Each row below holds a small network's activations on one input, seen along a few directions.
Each table varies a few parts of the input and shows all the possible inputs, shuffled.
A made-up example of a description, with smaller parts first: one of 3 separate values, together with either a single point or one of 9 places along a line or (one of 6 places along a line, together with one of 8 places around a ring).
Shared parts are said once, and a part with two or three values counts as separate values.

Other details of the inputs vary at random and push rows far along two fixed directions, the same in every table; ignore that.

A family of inputs:
row 1: [ -33  -10  -64 -101  -65  -13   31   -6  -30   12   11]
row 2: [ 36  -7   8   5  18   3  24   5 -12  -7  15]
row 3: [ 66  -6  75  21  21  35  23 -24 -66 -34   3]
row 4: [   0  -22  -31 -120  -68    4   25  -19  -87   -4    1]
row 5: [ 20  17 -42 -67 -48  -3  23  18 -61 -28   3]
row 6: [ 15 -13  87  14  16  35  -9 -47 -31  -4  -4]
row 7: [-12  19 -13  90  61  -8 -25  36  85  14  12]
row 8: [ 16  42 -19 -95 -70  -1  31   7 -77 -44  -6]
row 9: [ -89   26 -106  -39  -39  -18  -35   35   67   29    4]
row 10: [-13   9   0  96  19   0 -41  15 117   3 -39]
row 11: [ -35   15  -47 -103  -66    0  -10    2  -31    2   -8]
row 12: [ 30 -52  67  27  21  21   8 -49 -67  -1   6]
row 13: [ 48  13  78  39  36  11   2 -11 -29 -21  -7]
row 14: [ 2  3 -5 75 54 -8 -1 23 56  9 15]
row 15: [ 77 -35  66   9  27   0  52 -25 -83 -18  11]
row 16: [-70  30 -77 -66 -51 -19 -32  26  26  20  -9]
row 17: [ -4  42 -63 -87 -51 -11  10  36 -15 -16  -3]
row 18: [  35    0  -40 -116  -65   -7   73    2  -85  -27   15]
row 19: [-87  47 -73 -58 -43 -22 -38  29  64  22 -10]
row 20: [-24  19 -52  44  26 -31  -8  44  64  11  11]
row 21: [  8 -40  39  27  29  18  -3 -31  -8  17  10]
row 22: [-57 -18 -12  82  52 -27 -22   3  81  43  12]
row 23: [  4  11  -4  67  53 -14 -25  34  53  12   4]
row 24: [-15  10 -38  38  26 -37  15  30  47   9  17]
row 25: [ 53  11  78  21  29  18   9 -15 -34 -24  -5]
row 26: [ 49  -4  18 -11   5  20  20   0 -40 -19   9]
row 27: [-71   1 -75 -17 -11 -41 -11  22  57  41   6]
row 28: [ -4  25   9  75  48  -8 -23  26  52   0   2]
row 29: [  8   8 -47 -46 -30 -19  50  15 -25 -12  17]
row 30: [  9 -43  50  44  34  20  -2 -37 -19  12  10]
row 31: [-15  20  15  85  10   0 -36   8 111  -6 -43]
row 32: [ -3 -41  32  30  36  -5   4 -27   4  27   9]
row 33: [-16   5 -22 -99 -66  17   3 -14 -52  -7  -3]
row 34: [-53  17  25  68  34  -4 -49  -4  65  19  -6]
row 35: [ -8  27   2  72  54 -15 -32  36  69  12  -1]
row 36: [-59  13 -21  25   5  -7 -43   9  50  21  -3]
row 37: [-58  -6 -39  39  28 -25 -38  19  73  44   3]
row 38: [ 40  -2 -17 -57 -28  -8  36   9 -69 -19   5]
row 39: [ 56 -36  20  -4 -39  16  27 -27 -31 -30 -32]
row 40: [-23 -17 -44 -87 -62  -7  37 -18 -53   3  11]
row 41: [ 25 -27  76   6   6  40   0 -50 -66 -10  -1]
row 42: [ -7 -14 -12 -49 -29   6 -10 -13 -47   7  -4]
row 43: [ 54 -11  45  35  43  13   3  -1 -19  -9   5]
row 44: [ -9   7  26 -51 -35  10  -9 -24 -51  -6 -13]
row 45: [  5   7 -22  26  33 -19   0  30  41  10   9]
row 46: [ 72 -39  59  34 -12  33   9 -36 -30 -33 -36]
row 47: [ 49 -24  42  37  47  -7  34  -7 -15  -2  14]
row 48: [ 33 -43  67  10  24  32  -9 -43 -55   4  -1]
row 49: [  8 -11  87  33  20  32 -12 -47 -29  -6  -4]
row 50: [  7  33 -34 -51 -30   3  11  25  -6 -17   4]
row 51: [ 46 -42  34  43  -5   4  30 -27   7 -16 -26]
row 52: [ -8 -26  34  53  44  21 -31 -18  30  23   6]
row 53: [-81  22 -99 -41 -42 -24 -34  32  45  24   0]
row 54: [ 45  14  74  36  26  23  13 -17 -29 -30   1]
row 55: [-60  77 -94 -42 -33 -28 -15  62  88   2   0]
Description of these inputs: one of 5 places along a line, together with either a single point or (one of 2 separate values, together with one of 5 places around a ring).
Question: Changing only the place on the line of 5 turns row 10 into row 31. The same change can be made to row 41. Which row results?
Answer: row 49
Question: Changing only the place on the line of 5 turns row 22 into row 53. The same change can be made to row 18. Which row results?
Answer: row 26
Question: Which other rows does row 48 become when the place on the line of 5 takes its other values? List them by row number.
Answer: row 4, row 11, row 19, row 32
Question: Which other rows does row 7 become when the choice among 2 separate values takes its other values? List them by row number.
Answer: row 9

A family of inputs:
row 56: [ 35 -11  69 -29 -15  33   6 -42 -82 -23  -7]
row 57: [  6  -7  64  44  24  18 -16 -28   2  -2  -9]
row 58: [-12   0 -13 -30 -19  -7  12  -5 -15   2   4]
row 59: [  3  -8   2 -39 -35   8  11 -18 -31  -9  -9]
row 60: [ 66  14  33   7   4  10  29   6 -35 -39  -5]
row 61: [ -2  -7  -9 -33 -29   8  -3  -8 -25  -4  -8]
row 62: [-46  22 -65 -47 -28 -19  -5  24  19  13   8]
row 63: [  8 -17  -9 -38 -25   5  11 -10 -40  -3  -1]
row 64: [-32   4  34 112  72   5 -63   6  98  29  -7]
row 65: [-11 -21  36 105  69  -3 -23  -6  72  26   3]
row 66: [  9 -22  37  50  53   1   1 -12   1  16  18]
row 67: [ 27 -30  24  -5  14   8  16 -18 -49   3  13]
row 68: [  0  -7 -13 -36 -17   2   4  -3 -30   2   4]
row 69: [ 11  42 -70 -42 -31 -25  28  51  13 -22   2]
row 70: [-39  21 -47 -53 -56  -5 -11   8  17  -2 -16]
row 71: [ 29 -15  55 -18  -3  24  10 -34 -68 -14   1]
row 72: [ -9   3 -12 -33 -21   5  -9  -2 -16   0  -4]
row 73: [  9 -25  38  53  47  -3   8 -16   6  14  14]
row 74: [ -60   12 -101  -23  -19  -34  -12   42   63   29    8]
row 75: [-62  14 -97 -23 -22 -37  -2  37  69  27   8]
row 76: [ 77  16  53  -3  -7  22  28  -5 -56 -49 -13]
row 77: [-30  -2  31 116  66   5 -60   3 101  28 -12]
row 78: [ 78  -5  24   4  16  -1  51   8 -52 -33  11]
row 79: [-57  29 -63 -41 -37 -20 -11  22  39  11  -3]
Question: Changing only one part turns row 70 into row 59. The same change can be made to row 76. Which row results?
Answer: row 60
Question: What do these inputs look like to the network?
Answer: one of 4 places along a line, together with either a single point or one of 5 places around a ring
Question: Which other rows agree with row 67 in the place on the line of 4? List them by row number.
Answer: row 66, row 73, row 74, row 75, row 78

A family of inputs:
row 80: [ -8  25 -16 -53 -42   5  -2   4 -18 -15 -12]
row 81: [ 34  -9  67  38  38  17   0 -21 -31  -8   5]
row 82: [ 35 -10  52  53  44  11   1  -8  -4  -5   4]
row 83: [ -5  -5 -39 -51 -23 -10  21   7 -28   4  13]
row 84: [  1   9  -6 -61 -43   8   8  -8 -42 -12  -5]
row 85: [ -9 -14 -15 -63 -35  -1  13 -15 -50   2   5]
row 86: [ 40   8  24 -15  -7  11  14  -3 -42 -26  -4]
row 87: [ 56 -21  55  48  31  11  20 -15 -19 -17  -3]
row 88: [-75   4 -74  -8 -19 -24 -30  20  74  34  -1]
row 89: [-17   4 -24 -54 -36  -3   3  -2 -25   1  -1]
row 90: [-35   0  17  97  50  -2 -49   4  97  26 -13]
row 91: [ 10  -1  30  -4 -20  21  -8 -20 -14 -15 -19]
row 92: [-11   3 -34  34  18 -21   2  25  55  11   3]
row 93: [ 10  26  -7 -59 -37   7  11   4 -44 -23  -2]
row 94: [ 30 -13  17 -17   0   6  21 -10 -49  -9   7]
row 95: [ 11 -33  59  50  28  20 -14 -35  -1   8  -7]
row 96: [-25  -5 -44  45  29 -26  -1  26  73  25  10]
row 97: [-69  21 -77 -10   2 -32 -19  37  64  33  17]
row 98: [  8  23 -37 -20 -27 -12  13  26  16 -19  -9]
row 99: [ 18 -16  54  49  49  11  -4 -17 -12   6  11]
Question: Changing only one part turns row 90 into row 84. The same change can be made to row 91. Which row results?
Answer: row 80
Question: What do these inputs look like to the network?
Answer: one of 4 places along a line, together with one of 5 places along a line
Question: Which other rows does row 99 become when the place on the line of 4 takes its other values? List them by row number.
Answer: row 81, row 93, row 97
Question: Which other rows does row 99 become when the place on the line of 5 takes its other values? List them by row number.
Answer: row 89, row 92, row 94, row 95
